These are the activations of a small network on made-up records, seen along a few directions, one row for each record.
After each row come some of the record's fields: SATO, PUMU, SEB, RIS, KEZUZ.
A field that a record lacks is written absent.
Other fields move the rows too, some of them a lot.
In the rows, zero is written as 128.
[123 135 124 130 120 130 120 120 124 132 131 138 118 117 135 125 125 117
 130 126 134 126 142 132]  <SATO:mer PUMU:absent SEB:absent RIS:pibuf KEZUZ:bimo>
[125 140 113 116 131 132 129 148 153 129 158 137 138 102 144 110 142  91
 149 113 134 132 150 122]  <SATO:mer PUMU:absent SEB:absent RIS:vedos KEZUZ:tafav>
[131 137 108  98 138 132 141 156 137 114 164 110 174  78 151 120 133  67
 144 123 118 111 140 116]  <SATO:mer PUMU:absent SEB:absent RIS:absent KEZUZ:absent>
[123 131 130 134 120 132 122 117 120 135 122 138 113 124 127 139 121 126
 118 132 132 124 138 132]  <SATO:mer PUMU:absent SEB:absent RIS:kiru KEZUZ:bimo>
[124 136 122 128 122 128 118 123 120 119 132 131 133 114 139 118 124 111
 135 125 135 126 139 134]  <SATO:mer PUMU:absent SEB:absent RIS:pibuf KEZUZ:terul>
[124 124 108 110 122 155 116 141 123 123 162 131 149  83 154 107 132  89
 154  95 120 132 157 126]  <SATO:mifud PUMU:fonup SEB:absent RIS:pibuf KEZUZ:tafav>
[127 135 124 124 125 131 128 127 119 137 137 123 129 107 137 136 123 110
 124 131 123 115 136 126]  <SATO:mer PUMU:absent SEB:absent RIS:absent KEZUZ:absent>
[133 126 139 143 123 114 124 104 111 130 105 133 106 170 108 125 111 180
 110 139 134 139 112 135]  <SATO:lipus PUMU:mikob SEB:vefer RIS:pibuf KEZUZ:lizi>
[131 120 108 113 122 163 117 136 123 102 152 114 168  83 144 124 113  85
 141 106 118 116 153 129]  <SATO:mifud PUMU:mikob SEB:absent RIS:kiru KEZUZ:lizi>
[139 120 109 106 139 143 133 164 136 111 154 109 186  73 155 117 143  73
 159 115 114 116 131 114]  <SATO:lipus PUMU:fonup SEB:zapo RIS:absent KEZUZ:absent>
[126 143 110 110 132 132 133 150 134 136 163 120 146  88 150 117 135  89
 145 119 122 117 142 120]  <SATO:mer PUMU:absent SEB:absent RIS:absent KEZUZ:absent>
[129 144 109 109 128 128 128 138 122 121 157 112 159  86 156 108 128  86
 148 124 122 113 136 125]  <SATO:mer PUMU:absent SEB:absent RIS:absent KEZUZ:absent>
[123 140 120 126 122 130 123 130 135 137 143 138 119 111 139 117 131 113
 138 121 133 128 143 128]  <SATO:mer PUMU:absent SEB:absent RIS:pibuf KEZUZ:tafav>
[132 122 129 140 120 143 118 122 120 128 116 129 128 112 134 136 130 127
 134 121 121 127 129 129]  <SATO:lipus PUMU:fonup SEB:zapo RIS:kiru KEZUZ:bimo>
[124 137 119 117 133 132 135 149 153 140 154 135 131 104 137 128 140 101
 135 123 127 127 147 118]  <SATO:mer PUMU:absent SEB:absent RIS:vike KEZUZ:tafav>
[131 127 139 148 117 103 122 114 121 152  95 128  88 169 119 140 126 178
  96 151 128 138 105 132]  <SATO:lipus PUMU:sagi SEB:vefer RIS:absent KEZUZ:absent>
[131 134 115 111 137 127 137 142 145 107 149 123 160 103 140 121 135  82
 135 125 130 123 142 120]  <SATO:mer PUMU:absent SEB:absent RIS:vez KEZUZ:terul>
[124 130 126 125 128 130 135 131 139 131 136 134 128 116 130 141 129 109
 121 131 130 124 141 124]  <SATO:mer PUMU:absent SEB:absent RIS:vike KEZUZ:bimo>
[137 122 128 137 121 139 118 124 118 113 117 119 149 110 140 129 127 120
 138 127 120 123 124 133]  <SATO:lipus PUMU:fonup SEB:zapo RIS:kiru KEZUZ:lizi>
[125 131 129 133 121 132 119 120 117 125 122 131 126 119 133 134 119 119
 123 132 132 122 139 134]  <SATO:mer PUMU:absent SEB:absent RIS:kiru KEZUZ:terul>
[127 128 124 124 128 130 131 126 131 118 130 128 141 113 134 138 126 102
 121 132 129 120 140 128]  <SATO:mer PUMU:absent SEB:absent RIS:vike KEZUZ:terul>
[141 120 118 116 139 151 134 150 142 102 156 112 179  82 143 118 140  79
 153 113 117 121 142 116]  <SATO:lipus PUMU:mikob SEB:zapo RIS:vez KEZUZ:terul>
[123 152 147 135 129 102 137 112 119 149 106 128  94 181 113 130 117 179
 103 159 140 128 101 134]  <SATO:mifud PUMU:absent SEB:fabi RIS:absent KEZUZ:absent>
[132 123 136 148 118 128 119 124 131 127 112 129 118 121 140 134 135 126
 128 132 123 128 128 135]  <SATO:lipus PUMU:sagi SEB:zapo RIS:kiru KEZUZ:bimo>
[128 121 121 126 122 134 116 145 133 104 126 113 164  93 152 130 136  82
 146 126 120 117 133 135]  <SATO:lipus PUMU:sagi SEB:biser RIS:vike KEZUZ:lizi>
[128 126 146 150 122 114 130  94 110 155  98 144  75 185  94 147 112 205
  91 145 133 142 111 131]  <SATO:lipus PUMU:mikob SEB:vefer RIS:kiru KEZUZ:bimo>
[126 128 107 108 124 166 122 138 123 122 176 129 153  79 148 110 126  82
 155  94 121 124 164 124]  <SATO:mifud PUMU:mikob SEB:absent RIS:pibuf KEZUZ:tafav>
[134 129 114 124 127 131 117 165 145 127 148 111 154  82 163 111 152  84
 157 119 115 120 133 122]  <SATO:lipus PUMU:sagi SEB:zapo RIS:absent KEZUZ:absent>
[128 130 120 122 125 125 124 125 128 109 132 129 150 118 137 117 125 101
 133 127 136 128 139 131]  <SATO:mer PUMU:absent SEB:absent RIS:vedos KEZUZ:lizi>
[128 121 109 116 129 146 116 143 128 102 134 115 173  91 145 119 135  86
 157 108 124 124 139 133]  <SATO:lipus PUMU:fonup SEB:biser RIS:vedos KEZUZ:lizi>
[130 125 135 143 125 108 130 108 110 157  99 130  90 168 109 141 120 188
  98 144 128 138 104 127]  <SATO:lipus PUMU:fonup SEB:vefer RIS:absent KEZUZ:absent>
[127 128 129 131 118 129 119 120 117 115 118 125 136 118 134 133 115 118
 122 135 130 120 134 135]  <SATO:mer PUMU:absent SEB:absent RIS:kiru KEZUZ:lizi>
[122 126 131 113 148 139 146 143 144 120 148 128 146 110 118 136 136  98
 147 120 130 114 137 121]  <SATO:lipus PUMU:lired SEB:biser RIS:vez KEZUZ:bimo>
[132 124 151 134 133 138 136 120 117 146 131 124 127 114 121 142 126 124
 135 132 122 108 124 123]  <SATO:lipus PUMU:lired SEB:zapo RIS:absent KEZUZ:absent>
[130 131 128 132 133 118 136 126 140 146 134 142 105 158 111 119 133 164
 124 125 135 147 126 122]  <SATO:lipus PUMU:mikob SEB:vefer RIS:vedos KEZUZ:tafav>
[131 135 117 116 127 129 129 130 122 121 143 115 146  97 143 124 124  95
 130 129 123 115 136 123]  <SATO:mer PUMU:absent SEB:absent RIS:absent KEZUZ:absent>
[118 131 136 143 126  98 123  97 108 141  89 142  80 194  97 132 113 203
  97 141 143 150 102 139]  <SATO:lipus PUMU:fonup SEB:fabi RIS:pibuf KEZUZ:terul>
[130 131 119 117 130 125 132 127 128 107 137 121 157 112 137 123 126  93
 130 130 131 123 134 126]  <SATO:mer PUMU:absent SEB:absent RIS:vez KEZUZ:lizi>
[119 142 126 128 126 108 127 136 130 149 117 126  95 158 124 127 130 166
 109 141 131 140 110 130]  <SATO:lipus PUMU:sagi SEB:fabi RIS:absent KEZUZ:absent>
[131 119 103 105 141 151 126 165 143  97 150 108 186  73 148 122 145  62
 162 104 118 118 145 123]  <SATO:lipus PUMU:fonup SEB:biser RIS:vez KEZUZ:terul>
[129 127 123 122 126 127 129 125 123 110 130 123 150 113 137 132 122 102
 123 133 128 121 134 128]  <SATO:mer PUMU:absent SEB:absent RIS:vike KEZUZ:lizi>
[124 126 113 125 118 134 117 130 120 117 136 130 132  97 153 112 129  99
 136 115 125 132 148 135]  <SATO:mifud PUMU:sagi SEB:absent RIS:pibuf KEZUZ:bimo>
[129 131 134 141 125 116 130 110 122 154 121 142  86 166 106 125 122 183
 113 131 134 143 118 128]  <SATO:lipus PUMU:mikob SEB:vefer RIS:pibuf KEZUZ:tafav>
[124 131 164 151 131  99 143  87 115 177  97 157  55 208  81 149 116 219
  90 153 140 140 104 129]  <SATO:lipus PUMU:lired SEB:vefer RIS:kiru KEZUZ:tafav>
[123 136 125 128 123 133 124 127 130 142 138 138 117 114 134 132 128 119
 128 125 130 126 143 127]  <SATO:mer PUMU:absent SEB:absent RIS:kiru KEZUZ:tafav>
[127 134 112 111 137 129 137 149 152 116 154 127 152  98 141 121 137  82
 139 122 129 125 145 118]  <SATO:mer PUMU:absent SEB:absent RIS:vez KEZUZ:bimo>
[130 121 112 116 130 149 118 144 123 102 131 112 174  85 145 133 132  85
 149 114 117 116 135 130]  <SATO:lipus PUMU:fonup SEB:biser RIS:vike KEZUZ:lizi>
[136 122 142 124 144 133 143 130 138 118 139 127 153 117 123 129 138 105
 141 127 127 121 130 119]  <SATO:lipus PUMU:lired SEB:zapo RIS:vez KEZUZ:terul>
[128 121 110 114 121 167 119 133 121 117 157 127 148  89 138 130 117  93
 138 102 119 120 159 126]  <SATO:mifud PUMU:mikob SEB:absent RIS:kiru KEZUZ:bimo>
[129 131 124 128 118 127 118 123 118 110 126 127 140 116 139 118 119 112
 130 131 133 125 135 134]  <SATO:mer PUMU:absent SEB:absent RIS:pibuf KEZUZ:lizi>
[132 128 122 119 138 113 142 139 134 144 131 124 122 143 125 116 134 154
 119 132 123 142 115 114]  <SATO:lipus PUMU:fonup SEB:vefer RIS:absent KEZUZ:absent>
[117 132 132 142 121 101 123 116 139 135  93 144  79 189 108 134 125 179
  94 147 143 151 113 136]  <SATO:lipus PUMU:sagi SEB:fabi RIS:vedos KEZUZ:bimo>
[125 134 153 141 140  99 146 106 136 164 115 159  73 199  86 130 129 195
 109 141 145 147 111 124]  <SATO:lipus PUMU:lired SEB:vefer RIS:vedos KEZUZ:tafav>
[120 130 135 138 126 100 132 106 108 157  94 132  78 182  98 150 112 202
  89 147 131 139 100 133]  <SATO:lipus PUMU:fonup SEB:fabi RIS:absent KEZUZ:absent>
[137 122 132 133 123 150 117 127 119 111 127 116 154 100 136 130 120 111
 140 124 119 116 132 129]  <SATO:lipus PUMU:mikob SEB:zapo RIS:kiru KEZUZ:lizi>
[120 135 132 142 117 101 122 114 117 150  93 129  79 175 112 147 119 185
  92 152 132 138 104 136]  <SATO:lipus PUMU:sagi SEB:fabi RIS:absent KEZUZ:absent>
[132 125 133 137 131 115 133 109 124 132 117 136 109 166 106 125 124 168
 115 133 136 143 119 127]  <SATO:lipus PUMU:mikob SEB:vefer RIS:vedos KEZUZ:terul>
[132 120 104 102 126 160 124 141 124  98 165 119 182  73 147 109 121  69
 151  99 122 124 157 123]  <SATO:mifud PUMU:mikob SEB:absent RIS:vedos KEZUZ:lizi>

Which values does each new row have?
[130 128 125 128 131 110 134 130 123 156 124 128 108 151 122 123 132 168
 118 133 125 141 110 121]  <SATO:lipus PUMU:fonup SEB:vefer RIS:absent KEZUZ:absent>
[136 122 134 144 118 126 118 123 118 111 116 118 142 114 148 128 131 115
 131 135 121 123 124 138]  <SATO:lipus PUMU:sagi SEB:zapo RIS:kiru KEZUZ:lizi>
[132 120 106 102 126 150 123 139 123 109 159 111 169  79 155 115 125  79
 141 106 115 122 148 120]  <SATO:mifud PUMU:fonup SEB:absent RIS:absent KEZUZ:absent>
[129 121 126 125 127 154 117 128 120 107 129 115 154  99 131 136 117 107
 143 120 122 109 135 136]  <SATO:lipus PUMU:mikob SEB:biser RIS:kiru KEZUZ:lizi>
[128 125 135 148 120 104 122 117 143 136  97 142  91 179 117 128 133 168
 102 144 136 150 112 131]  <SATO:lipus PUMU:sagi SEB:vefer RIS:vedos KEZUZ:bimo>
[122 126 136 142 121  98 123  95 108 132  88 138  87 195  98 133 108 206
  94 146 142 150 100 141]  <SATO:lipus PUMU:fonup SEB:fabi RIS:pibuf KEZUZ:lizi>
[137 124 144 128 136 135 135 123 119 131 136 118 141 109 126 131 127 113
 138 131 120 111 123 121]  <SATO:lipus PUMU:lired SEB:zapo RIS:absent KEZUZ:absent>
[127 127 129 142 124 109 124 114 123 154 109 144  88 168 114 122 130 182
 115 130 132 149 114 130]  <SATO:lipus PUMU:fonup SEB:vefer RIS:pibuf KEZUZ:tafav>
[122 132 134 146 116 101 122 100 114 126  92 133  90 187 114 128 114 186
  94 151 143 146 103 145]  <SATO:lipus PUMU:sagi SEB:fabi RIS:pibuf KEZUZ:lizi>
[129 121 110 118 118 128 116 132 124 104 135 121 162  93 153 104 129  84
 138 118 127 134 144 131]  <SATO:mifud PUMU:sagi SEB:absent RIS:vedos KEZUZ:lizi>
[133 122 133 137 122 152 121 123 120 128 131 127 132 107 130 138 126 123
 136 121 120 122 137 127]  <SATO:lipus PUMU:mikob SEB:zapo RIS:kiru KEZUZ:bimo>
[122 129 135 135 131 104 135  97 111 127 100 139  96 195  86 134 106 194
  96 143 146 146 108 133]  <SATO:lipus PUMU:mikob SEB:fabi RIS:vedos KEZUZ:lizi>
[127 126 135 113 148 137 145 136 137 112 143 125 154 114 118 135 134  98
 144 123 131 113 134 124]  <SATO:lipus PUMU:lired SEB:biser RIS:vez KEZUZ:terul>
[123 130 142 143 125 105 130  92 107 138  89 133  83 196  86 148  96 209
  85 151 141 136 103 139]  <SATO:lipus PUMU:mikob SEB:fabi RIS:kiru KEZUZ:lizi>
[119 132 143 147 127 105 130  89 106 149  89 141  68 203  81 151 102 219
  83 150 143 142 105 138]  <SATO:lipus PUMU:mikob SEB:fabi RIS:kiru KEZUZ:terul>
[124 120 106 112 135 154 125 169 152 122 156 120 160  77 147 131 150  82
 160 104 115 122 147 119]  <SATO:lipus PUMU:fonup SEB:biser RIS:vike KEZUZ:tafav>
[125 122 113 119 118 153 117 127 120 121 140 132 139  98 141 129 122 109
 131 109 119 131 150 128]  <SATO:mifud PUMU:fonup SEB:absent RIS:kiru KEZUZ:bimo>
[135 120 102  94 137 161 134 148 126  96 178 113 188  66 146 115 130  56
 149  96 118 121 162 116]  <SATO:mifud PUMU:mikob SEB:absent RIS:vez KEZUZ:terul>
[133 129 123 128 127 111 129 120 114 141 120 122 123 145 129 114 125 162
 123 136 124 137 107 126]  <SATO:lipus PUMU:fonup SEB:vefer RIS:absent KEZUZ:absent>
[134 125 145 146 122 114 125 101 110 134  97 130 101 174 103 139 107 187
  99 146 131 134 108 134]  <SATO:lipus PUMU:mikob SEB:vefer RIS:kiru KEZUZ:lizi>
[138 121 120 124 131 153 122 139 134 107 150 119 164  87 143 116 138  88
 158 108 122 122 144 124]  <SATO:lipus PUMU:mikob SEB:zapo RIS:vedos KEZUZ:terul>
[133 125 139 150 117 104 122 102 117 124  96 131 101 179 123 119 121 177
 103 149 135 146 105 140]  <SATO:lipus PUMU:sagi SEB:vefer RIS:pibuf KEZUZ:lizi>
[123 122 143 126 140 140 139 123 125 122 125 127 136 122 112 151 125 114
 131 130 130 108 131 130]  <SATO:lipus PUMU:lired SEB:biser RIS:vike KEZUZ:terul>
[130 143 107 103 137 131 139 157 144 124 168 115 159  80 153 110 137  77
 144 119 121 118 145 114]  <SATO:mer PUMU:absent SEB:absent RIS:absent KEZUZ:absent>
[120 135 130 141 124 104 121 119 134 126  97 136  93 182 113 125 126 170
 103 144 144 149 111 137]  <SATO:lipus PUMU:sagi SEB:fabi RIS:vedos KEZUZ:terul>
[131 142 106 101 137 133 137 159 145 123 172 114 159  78 152 112 137  73
 147 117 120 118 146 115]  <SATO:mer PUMU:absent SEB:absent RIS:absent KEZUZ:absent>
[135 121 128 127 131 154 131 139 135 125 145 122 148  95 133 140 134 101
 141 117 118 120 142 120]  <SATO:lipus PUMU:mikob SEB:zapo RIS:vike KEZUZ:bimo>
[123 128 143 125 136 141 137 126 117 141 133 121 126 113 116 149 122 120
 136 129 124 105 126 129]  <SATO:lipus PUMU:lired SEB:biser RIS:absent KEZUZ:absent>
[138 121 125 130 123 151 117 131 121 105 137 117 160  93 144 115 125 101
 153 116 120 118 136 131]  <SATO:lipus PUMU:mikob SEB:zapo RIS:pibuf KEZUZ:lizi>
